A small network was shown many inputs. Here are its activations along a few directions, one row for each input.
Each table varies a few parts of the input and shows all the possible inputs, shuffled.
Descriptions start from the smaller parts, as in this example, which fits no table here: one of 8 places around a ring, together with either a single point or one of 9 places around a ring or (one of 3 separate values, together with one of 4 places along a line).
Shared parts are said once, and a part with two or three values counts as separate values.
In the rows, zero is written as 128.

Other details of the inputs vary at random and push rows far along three fixed directions, the same in every table; ignore that.

Table:
row 1: [133  93 164 160 161  67 148 111 126 109  95 132  61]
row 2: [146  70 156 137 180  86 165 116 110 101  79 118  83]
row 3: [ 90 210 114 120 115 142  85 161 190 180 203 118 157]
row 4: [116 170  98 108 123 125 127 154 171 174 178  96 153]
row 5: [ 57  70  84  88 127 187 200 129 231 168 216 158 179]
row 6: [136 138 113 116  86 190 102 149  70  90 113 162 129]
row 7: [160 166 130 143 141  83 124 137 100 142 115 105 106]
row 8: [151  58 162 178 155  70 114  87 110 111  86 126 128]
row 9: [140 138 157 156 135  76 119 140 115 120  95 100  80]
row 10: [121 172 162 151 158  45 112 119 160 155 115  81  89]
row 11: [158 214 109 121  71 184  57 153  54 111 136 147 139]
row 12: [158 139 156 122 168  95 117 138 100 121  87 114 104]
row 13: [142  70 121 127 141 157 176  98  89  91  91 168 118]
row 14: [114 188  99 105 118 130 115 172 175 181 199  94 161]
row 15: [160 143 153 131 175  98 115 127  98 125  92 119 103]
row 16: [141 148 163 144 144  96 102 138 102 107  80 122  92]
row 17: [126 103  67  81  69 244 159 134  96  95 136 187 185]
row 18: [ 65  57  82  88 113 200 214 121 215 142 189 165 185]
row 19: [137 155 119 132  97 149 108 133  90 114 126 152 115]
row 20: [125 156 156 155 144  43 120 135 159 158 123  74  80]
row 21: [ 66 109 132 120 135 127 162 122 224 156 158 122 143]
row 22: [132  33 119 116 151 185 185  93  88  68  83 180 121]
row 23: [140   5 135 140 117 180 134  82  67  53  80 196 169]
row 24: [149 163 153 150 134  98  91 137  98 117 116 120  86]
row 25: [ 75  14 145 144 151 103 160  98 212 148 166 132 176]
row 26: [172 177  98 131  62 166  31 146  56 122 138 135 202]
row 27: [ 78 115 128 128 121 131 157 127 211 155 176 118 136]
row 28: [101 187 108 124  99 132 105 143 158 164 178 110 140]
row 29: [172 232  92  94  71 190  62 190  65 130 155 125 174]
row 30: [ 66 119  95 102  86 191 158 122 208 155 196 141 173]
row 31: [ 52  54  82  93 130 205 220  83 231 154 200 156 191]
row 32: [106 159 159 162 159  13 135 124 198 187 156  72  76]
row 33: [135 100 132 128 104 165 140  95  77  73  82 158 112]
row 34: [115 218 102 119  72 142  83 186 152 175 199 114 151]
row 35: [157  46 158 161 142  64 119  97 115 108  64 112 128]
row 36: [141  21 133 109 144 187 190  92  76  49  64 181 119]
row 37: [167 225  86 112  93 183  65 168  56 136 153 131 160]
row 38: [136  56 132 123 105 202 151 105  65  43  69 190 112]
row 39: [ 79  69 133 129 186 109 195  99 231 174 183 117 130]
row 40: [142 144 114 121  71 171 115 142  74 101 106 155 127]
row 41: [147  51 121 109 128 173 182  93  91  70  71 158 126]
row 42: [132 121 121 112 148 161 140 108 113 121 113 146 144]
row 43: [143 179 156 141 131  75  96 139 124 137  93  93  97]
row 44: [123 112 165 150 164  82 137  94 129 111  81 125  84]
row 45: [163 144 148 120 156  85 122 127 108 125  79  98 108]
row 46: [109 157 118  96 140 127 132 149 187 169 167 104 159]
row 47: [146  91 160 153 189  71 164  91 127 123  94 108  84]
row 48: [118 139 118 135  95 118  75 155 167 171 182 106 201]
row 49: [155 223  97 115  66 194  43 178  51 114 148 150 143]
row 50: [119 134 163 143 204  26 155 103 193 180 125  67  96]
row 51: [158 175 136 143 155  68 113 136 107 148 117  83 100]
row 52: [141 178 147 153 137  75  92 135 110 139 122 101  84]
row 53: [162 164 144 149 163  68 113 150 109 148 126 105  91]
row 54: [139 138 117 121  83 176 109 152  74  93 117 167 122]
Description of these inputs: one of 6 places around a ring, together with either a single point or (one of 2 separate values, together with one of 4 places along a line).
Question: Changing only the place on the ring of 6 turns row 8 into row 23. The same change can be made to row 37. Which row results?
Answer: row 22
Question: Change only the choice among 2 separate values in row 9. List by row number the other rows that result.
Answer: row 14
Question: Change only the place on the ring of 6 in row 52. List by row number the other rows that result.
Answer: row 6, row 9, row 20, row 28, row 49
Question: Change only the place on the line of 4 in row 1. List by row number the other rows that result.
Answer: row 3, row 24, row 49
